A small network was shown many inputs. Here are its activations along a few directions, one row for each input.
In each table, some parts of the input vary, and every possible input appears once, in random order.
Descriptions start from the smaller parts, as in this example, which fits no table here: one of 3 separate values, together with either a single point or one of 11 places along a line or (one of 5 places around a ring, together with one of 6 places along a line).
Shared parts are said once, and a part with two or three values counts as separate values.
In the rows, 128 means zero.

Rows:
R1: [133 157 231 206 142 130 107 142 154 154  81 108]
R2: [122 138 107  99  99 124 124 115 113 110 130 146]
R3: [162 194 239 157 114 150 121 104 149 143  64  95]
R4: [124 115  91 130 168  68 152 117 153 124 156 139]
R5: [112 105  95 136 146  91 140 122 132 127 151 147]
R6: [183 128 180 126 116 227 127 100 142 140  95  75]
R7: [108 107  83 108 136 112 129 172 107 134 161 134]
R8: [108 123 103 114 110 122 124 124 113 113 137 150]
R9: [134 149 107  59  95 141 131 135  99 119 133 130]
R10: [142 146 228 210 160 116 117 151 160 160  87  98]
R11: [158 100 173 168 126 220 117 121 141 144  99  89]
R12: [109 124  95  99 105 138 121 154 101 120 143 144]
R13: [124 108  90 123 162  79 147 124 148 135 154 135]
R14: [158 149 225 196 177 103 124 152 179 167  91  88]
R15: [134 151 117  90 105 121 142  82 122 110 122 144]
R16: [104 123 104 141 136  97 132 109 131 110 145 161]
R17: [134 149 114  76 100 124 134 104 111 111 127 136]
R18: [108 110  83 113 138 102 131 163 108 126 158 133]
R19: [118 111  78  95 151 101 136 173 120 143 163 123]
R20: [133 153 107  66  98 131 132 125  99 111 131 129]
R21: [169 115 175 148 113 225 118 110 144 140  97  85]
R22: [177  84 160 165 180 182 129 143 164 170 116  69]
R23: [163  81 164 179 162 193 122 142 148 161 113  80]
R24: [105 116 103 135 130 107 129 115 127 120 143 156]
R25: [122 142 100  89  96 131 122 134 101 110 134 139]
R26: [121 147 111 119 110 110 136  86 127 100 126 158]
R27: [136 167 236 198 124 142 111 129 150 146  69 108]
R28: [108 127  95 104 107 129 122 144 101 112 140 143]
R29: [154  91 169 177 144 208 112 133 144 153 110  89]
R30: [147 181 235 179 111 148 111 117 151 142  66 105]
R31: [103 116  91 108 121 127 117 165 104 127 154 144]
R32: [103 115 100 122 126 111 120 136 116 120 149 150]
R33: [133 159 118  98 112 109 146  75 125 101 123 149]
R34: [102 119  91 113 123 118 119 156 105 119 152 143]
R35: [118 113  78 100 154  91 139 164 122 134 161 121]
R36: [110 105  91 123 141  95 131 143 120 127 156 140]
R37: [112 113  96 142 152  80 144 116 136 117 153 151]
R38: [109 125 107 127 114 118 133 103 123 112 131 157]
R39: [122 139 110 112 103 121 132  93 123 109 125 153]
R40: [123 138 100  82  94 140 121 144 100 118 136 140]
R41: [108 133 108 133 121 108 136  96 126 103 133 161]
R42: [120 108  87 110 156  84 138 144 135 135 159 128]
Changing only one part turns R35 into R28. The same change can be made to R42. Which row results?
Answer: R8
What do these inputs look like to the network?
Answer: one of 6 places along a line, together with either one of 2 separate values or one of 5 places along a line
List by row number the other rows that have the place on the line of 6 in common with R6.
Answer: R3, R9, R15, R17, R20, R33
Which other rows does R29 become when the choice among 2 separate values takes its other values? List them by row number.
Answer: R1

Rows:
R43: [184 135 150 117 124 207 129  90 165 124 102  76]
R44: [133 108 184 222 170  86 112 134 160 143 103 125]
R45: [162 141 180 110 118 176 131 164 100 162 100  72]
R46: [ 85 177  56  71  92  58 133 164  86  88 143 164]
R47: [161 172 197 134 102 144 120  58 183 125  86 123]
R48: [129 165 205 161  91 125 102 143 106 126  82 130]
R49: [122 130  41  63 110 119 142  77  97  82 162 188]
R50: [ 98  28  30 105 145  87 136 164 135 164 190 148]
R51: [167  91 166 170 197 147 152 159 148 174 120  75]
R52: [ 95  51  43 100 172  77 130 151 123 151 207 142]
R53: [168 106 147 146 112 213 127  86 112 101 104  88]
R54: [114 162  35  80  94  86 164  75 108  76 150 186]
R55: [143 126 201 189 185  83 136 122 168 180  97 113]
R56: [ 79 118  65 135 185  11 167 133 122 102 190 152]
R57: [119 152 185 171  90 167 118  60 148 114  89 153]
R58: [122 141 160 148 109 210 101 176 105 145 120  99]
R59: [153  76 152 200 186 157 129 171 139 138 129  85]
R60: [ 97 175 201 166  94 147  98 144 124 139  90 146]
R61: [ 86 111  39 136 170  18 151 140 128 117 177 152]
R62: [147 141 191 163  87 146 118  57 133 101  83 135]
R63: [ 91 122  61  34  97 118 101 173  79 119 172 151]
R64: [170 159 170 115 118 181 110 174 137 157 114  75]
R65: [ 95  98  47  42  69 127 108 185  93 133 154 156]
R66: [125  84 146 208 185 178 127 174 158 153 136  99]
R67: [140 116 141 152 114 234 126  91 129 115 109 104]
R68: [109 169  62  78 104  77 177  69 103  62 164 182]
R69: [104 117 178 232 168 108 113 138 178 156 109 140]
R70: [176 120 155 116 124 200 144  78 126 134  90  73]
R71: [ 93 148  62  54 106  92 110 170  76  97 158 166]
R72: [137 178 224 123 108 118 125 131 117 159  75 116]
R73: [150 141 190 194 182  88 118 136 211 166 106 112]
R74: [119 101  39  42 105 147 135  79 102 101 174 174]
R75: [ 80 185  82  69 104  50 144 157  81  71 155 161]
R76: [152 158 202 130 105 139 135  48 146 134  73 119]
R77: [145 195 213 130 105 121 105 139 154 154  90 118]
R78: [172 105 154 173 196 154 134 174 193 161 127  74]
R79: [ 95  80  45 122 181  49 136 146 118 126 193 155]
R80: [152 131 165 145 106 190 106 175  87 131 112  85]
R81: [123  79  26  47  80 158 141  91 114 112 157 180]
Changing only one part turns R73 into R47. The same change can be made to R44. Which row results?
Answer: R62
What do these inputs look like to the network?
Answer: one of 3 separate values, together with either one of 5 places along a line or (one of 2 separate values, together with one of 4 places along a line)
Which other rows does R76 become when the choice among 2 separate values takes its other values? List them by row number.
Answer: R70
List by row number the other rows that have the choice among 3 separate values in common with R75.
Answer: R45, R46, R48, R58, R60, R63, R64, R65, R71, R72, R77, R80
Which other rows does R71 become when the choice among 3 separate values takes its other values? List them by row number.
Answer: R49, R79

Rows:
R82: [165  95 171 190 183 175 122 174 171 172 116  66]
R83: [ 90 100  80 139 159  63 131 174 126 134 171 153]
R84: [131 182 163 128  81 140 127  80 118  92  92 140]
R85: [141 103 179 190 171 120 118 138 177 167 115 106]
R86: [104 158  75  64  78 123 121 113 103  95 142 170]
R87: [108 130 129 149 170  50 140 144 141 144 141 133]
R88: [121 110  34  38  91 157 141 109  93 100 168 150]
R89: [131 181 129  78  81 108 133  94 107  96 112 151]
R90: [121 133 160 195 179  82 137 127 159 137 125 131]
R91: [167 139 191 125  93 239 111 122 110 135  87  81]
R92: [108  52  35 117 172  96 138 170 109 133 188 132]
R93: [149 154 188 124  79 183 116  90 122 132  78 123]
What do these inputs look like to the network?
Answer: one of 2 separate values, together with one of 6 places along a line
Changing only the choice among 2 separate values turns R82 into R91. The same change can be made to R90. Which row results?
Answer: R84
Which other rows does R83 become when the choice among 2 separate values takes its other values? List them by row number.
Answer: R86
Which other rows does R93 become when the choice among 2 separate values takes its other values? List them by row number.
Answer: R85

Rows:
R94: [138 187 198 143 107 124 123  93 144 124  84 134]
R95: [163 124 185 161 102 225 122  78 140 125  82 102]
R96: [139 182 223 174  96 150 109  96 137 121  67 129]
R97: [102 122  63  76 114 114 121 179  93 118 162 141]
R98: [111 164 126 117 123  73 142 107 122 108 129 155]
R99: [140 142 132  86 100 155 115 162 103 136 120 106]
R100: [163 131 159 127 112 197 132  75 146 127 100 107]
R101: [ 78 141  76 112 121  38 141 116 115 103 157 186]
R102: [145 156 171 108  99 180 110 153 115 142 104  99]
R103: [120 131  97  82 115 134 124 169  91 126 147 123]
R104: [141 104  85  99 129 150 145  89 123 110 146 131]
R105: [119 105 177 230 220  46 128 164 185 169 131 108]
R106: [148  50 138 226 233 121 143 152 188 180 145  86]
R107: [126  97  50  94 127 129 143  99 124 102 165 150]
R108: [107  78  34  93 130 116 141  98 117 106 178 167]
R109: [ 84 105  47  77 116 102 120 179  85 122 174 159]
R110: [145 150 197 142  89 206  97 157 108 140  87  94]
R111: [130  72 155 203 214 107 119 228 162 191 146  83]
R112: [ 96 157  93 113 120  52 140 116 123 100 144 172]
R113: [134 175 162 120 108  96 133  99 134 119 101 140]
R114: [160 116 120 104 114 171 139  81 135 121 118 115]
What do these inputs look like to the network?
Answer: one of 3 separate values, together with either a single point or one of 6 places along a line
Changing only the choice among 3 separate values turns R101 into R108. The same change can be made to R94. Which row results?
Answer: R100
List by row number the other rows that have the choice among 3 separate values in common with R110.
Answer: R97, R99, R102, R103, R109, R111
